These are the activations of a small neural network, seen along a few directions. Each row is one input.
In each table, some parts of the input vary, and every possible input appears once, in random order.
Descriptions start from the smaller parts, as in this example, which fits no table here: ring(5) and (point or ring(9) or (values(3) and line(6))).
Shared parts are said once, and a part with two or three values counts as separate values.
In the rows, 128 means zero.

Other details of the inputs shift rows strongly along three fixed directions, in all tables alike. That doesn't count.
These rows show it; all are for the same input, with only those details redrawn:
[148 140 156 156 130 126 100 110 116 157 138 133]
[122 159 181 182 161 115  59 148  70 149 154 104]
[160  64 114 136  73 143 134  96 140 169 127 148]
[ 79 112  85 148  74 128 101 146 128  62 120 100]

Rows:
r1: [146 190 139 120 165 120 196  87 197 109 129 164]
r2: [151  66 111 101  83 113 168 109 116 172 132 155]
r3: [140 141 144 187 222 126  74 151  41 135 107 115]
r4: [166  59 116 114  89 140 130 135 170 178 123 144]
r5: [ 68 120  76 116  79 141  93 164 129  74 129 114]
r6: [148  71 106 113  85 132 156 118 145 197 107 126]
r7: [108  97  58 128 133 141 112 186 109  49  72 123]
r8: [107 157 186 185 185 135 101 180  88 160 154  92]
r9: [143  60 117 149  95 152 162 129 169 181 130 151]
r10: [129 153 141 172 212 110  82 173  38 155  93 123]
r11: [151 205 124 122 157 119 155  72 184  97 116 122]
r12: [ 75 114  91 148  87 146 151 173 121  57 138 105]
r13: [ 68 124  82 133  64 112 109 168 124  82 106 109]
r14: [114 154 180 184 193 127 109 177  83 152 168  93]
r15: [140 218 122 108 147 103 163  94 180 118 102 130]
r16: [ 67 105  76 116 102  91 135 161 123  74 121  91]
r17: [150 211 148 126 130 151 183  92 187 117 111 168]
r18: [148  67 100  96  99 161 140 114 149 188 130 131]
r19: [149  61 148  90 147 138 135 102 120 199 149 145]
r20: [133 164 191 147 162 129  69 184  69 148 151 102]
r21: [157 206 144  86 145 111 154 103 171  81 126 163]
r22: [139  58 129  93  86 120 165 102 117 170 118 155]
r23: [ 53  88 105 133 117 129 153 164 137  55 128 101]
r24: [131 214 120 102 151 129 124  94 201 118 114 150]
r25: [113 174 180 157 155 110  81 168  55 168 137  98]
r26: [ 94 106  84 115 101 128 120 181 141  62 127  82]
r27: [181  69 101 120 168 163 126 119  91 196 101 173]
r28: [160  82 156 159 106 154 146 130 129 203 146 168]
r29: [ 81 101  85 128  93 113 127 136 107  45 139  98]
r30: [168  62 117 103  92 150 144 134 159 177 120 130]
r31: [ 55  97  93 108 104  98 133 154 124  71 107  90]
r32: [137 190 164 109 149 133 193  79 178  98 118 180]
r33: [ 79 112  85 148  74 128 101 146 128  62 120 100]
r34: [170  71 139 151 121 132 119 100 139 207 136 132]
r35: [120 167 169 138 176 132  74 162  55 152 174 104]
r36: [126 203 144  71 155 127 148  77 162  91 122 165]
r37: [110 152 191 173 183 116 113 170  59 136 179 122]
r38: [155 217 144 106 126 125 128 112 191  98 108 165]
r39: [120 140 174 165 199  94  86 140  69 140 170  86]
r40: [159  59 109 128  94 147 148  96 148 176 121 117]
r41: [168  48 116  94 109 125 157 126 149 161 142 143]
r42: [143 226 129 105 129 110 162  92 160 110 106 147]
r43: [142 190 155  80 166 111 152  98 191  87 109 146]
r44: [140 150 149 114 137 150 106 127 105 168 144 133]
r45: [191  81 151 112 111 145 137 132 113 190 150 147]
r46: [134 203 120  82 170 114 151  85 181 101 133 149]
r47: [ 88 111  81 137  84 131 124 141 111  53 131  86]
r48: [164  60 164 120 124 131 142  82  99 179 144 147]
r49: [148 124 183 103 149 121 120 133 106 138 141 144]
r50: [140 214 116  90 161 132 147  90 185 109 125 136]
r51: [133 144 146 144 139 104 108 135 132 186 120 125]
r52: [133 187 146 105 168 107 156  60 180  87 110 134]
r53: [153 125 129 172 193 152 142 145  96 147  96 163]
r54: [ 82 114  86 138  77 138 115 144 116  61 118  85]
r55: [ 71 109  77  96  98 126 119 155 108  57 148 113]
Changing only one part turns r45 into r47. The same change can be made to r30. Which row results?
> r40
Changing only one part turns r17 into r25. The same change can be made to r32. Which row results?
> r22
Describe the family of inputs behind these rows.
> values(5) and (point or (values(2) and line(5)))
A walk changes only the line(5) part. It starts at r9 and steps to r8. List the rest of the walk in order.
> r14, r1, r23
Change only the values(2) part in r22. List by row number the other rows that result.
> r31
Change only the values(2) part in r16. List by row number the other rows that result.
> r2
Which other rows agree with r44 in the values(5) part? List them by row number.
> r5, r18, r19, r24, r27, r35, r36, r46, r50, r55

Rows:
r56: [112  75  96 173 106 145  92 144  71 109 101 118]
r57: [ 93 224 119 176 128 143 189 134 214  37 104 138]
r58: [104  31  84  75  71 144 155 160 127 140 134 119]
r59: [158 180 199 156 241 103  99 125  43 169 138 137]
r60: [109 210  82  98 167 105 157 109 171  29  85 140]
r61: [ 94  82 124 165  69 112  93 128 106 128 149  70]
r62: [229  85 153 105 155 146 185  30 129 209 105 212]
r63: [105 227  94 106 133 122 124 132 209  55  73 133]
r64: [202 101 155  75 101 130 196  17 187 209 152 200]
r65: [156 181 197 133 252 123  89 145  72 181 153 122]
r66: [227  73 130  40  76 147 221  44 208 217 129 209]
r67: [114 229  76 114 145 141 129 121 196  50  79 126]
r68: [109  88 122 142  69 135  86 166 109 123 156  96]
r69: [111  16  79  83  92 136 144 161 136 132 116 126]
r70: [141 205 221 176 175 108  61 115  86 194 179 122]
r71: [ 86  65 133 132  95 100 117 123  93 112 164  73]
r72: [167 197 189 189 215 115  75 129  56 185 122 134]
r73: [103 219 124  77 120 109 148 104 188  24 132 128]
r74: [105  94 116 133  73 135  91 182 107 134 144  98]
r75: [114  80  80 162 117 130  95 171  92 128 109 108]
r76: [ 82  60 137 174 129 144 174 187 108 104 160 111]
r77: [ 96  95 107 130  87 143  97 188 108 146 131  96]
Describe the family of inputs behind these rows.
> values(2) and (point or line(10))
Change only the values(2) part in r60. List by row number the other rows that result.
> r75

Rows:
r78: [113 101 121 103 106 117 125 141 122 125 138 120]
r79: [121  99 110 151 118 140 140 146 126 120 125 121]
r80: [119 106 100 110 108 123 109 135 122 134 126 113]
r81: [115 102 129 133  95 127 131 140 136 123 147 111]
r82: [116  98 116 103 112 113 125 137 125 125 140 112]
r83: [134 173 140 115 118 125 145 108 170 112 140 144]
r84: [125  98  97 122 123 125 114 141 119 126 110 123]
r85: [ 82 196 153 159 223 103  66 181  69  82 136  73]
r86: [101  95 122 142 117 126 146 136 133 127 132 113]
r87: [ 76 215 161 147 182 100  45 182  67  95 142  81]
r88: [131 164 134 100 144 128 159 111 152 107 120 152]
r89: [146 169 123 116 143 138 157 117 148 106 108 153]
r90: [124 103 112 138 108 146 117 148 123 119 118 134]
r91: [129 163 136 130 140 124 165 105 169 112 123 136]
r92: [136 165 141 114 119 109 143  73 145  98 132 141]
r93: [112  86 113 109 139 126 135 133 126 118 133 110]
r94: [121 102 107 146 117 143 137 149 122 119 130 132]
r95: [165 111 186 150 160 134 139 118 113 200 158 142]
r96: [180 108 158 131 177 128 104 112 107 206 128 137]
r97: [129 104 110 129 108 142 119 149 115 119 113 132]
r98: [119 111 109 112  98 135 112 142 116 131 125 122]
r99: [115  97 125 117 116 139 143 147 116 113 136 129]
r100: [123 102 108 154 108 133 123 142 131 128 112 117]
r101: [125 103 106 123 112 137 117 148 114 123 109 132]
r102: [120 101 101 109 116 128 105 129 128 131 126 104]
r103: [132 167 120 141 144 126 160 106 165 120 104 138]
r104: [139 167 121 141 143 129 161 109 164 114 107 139]
r105: [144 173 122 134 128 137 134 112 164 113 110 155]
r106: [177 109 168 154 164 126 129  91  78 188 140 153]
r107: [118 113 111 134  90 140 111 140 130 130 139 122]
r108: [121  99 112 138 119 147 138 150 118 116 126 134]
r109: [130 166 136 122 136 133 159 110 165 107 133 152]
r110: [122 100 105 123 124 138 138 150 109 119 117 132]
r111: [139 179 128 127 115 132 132 102 171 122 121 134]
r112: [172 126 171 152 140 130 112 112 116 218 146 131]
r113: [160 117 186 146 145 117 127 111 120 214 156 129]
r114: [139 166 115 108 151 125 152 112 148 112 102 153]
r115: [108  94 117 109 124 126 138 143 116 120 131 128]
r116: [118 111 116 126  93 145 112 141 126 127 135 124]
r117: [114 102 131 120  97 134 128 144 129 118 148 123]
r118: [120 105 112 133  91 124 109 105 104 117 131 119]
r119: [116  92 116 102 120 118 121 131 131 123 140 103]
r120: [174 119 189 121 144 129 124 123 103 201 160 144]
r121: [143 169 116 109 140 124 132 110 153 116  95 153]
r122: [146 165 122 132 129 121 132  77 139  99 102 152]
r123: [125 103 111 151 106 138 120 143 130 124 117 121]
r124: [ 72 208 182 173 178  94  69 182  86  89 161  66]
r125: [130 164 141 114 139 137 159 111 161 103 129 153]
r126: [170 118 185 115 148 124 122 121 102 204 157 145]
r127: [111  91 112 110 131 121 138 139 120 120 133 120]
r128: [143 180 127 105 117 135 131 108 155 117 116 144]
r129: [110 110 110 142  94 128 117 132 135 141 125 106]
r130: [122  95  97 121 135 126 134 143 114 122 117 122]
r131: [131 158 137 121 137 117 157  75 140  93 125 149]
r132: [116 102 107 154 109 129 122 138 132 133 109 116]
Describe the family of inputs behind these rows.
> ring(5) and (point or line(10))
Changing only the ring(5) part turns r113 into r132. The same change can be made to r92. Which row results?
> r122
Change only the line(10) part in r85. List by row number the other rows that result.
> r79, r89, r94, r103, r104, r108, r110, r114, r130
Change only the ring(5) part in r79. List by row number the other rows that result.
> r81, r95, r111, r123
Change only the ring(5) part in r91. List by row number the other rows that result.
> r100, r104, r112, r124
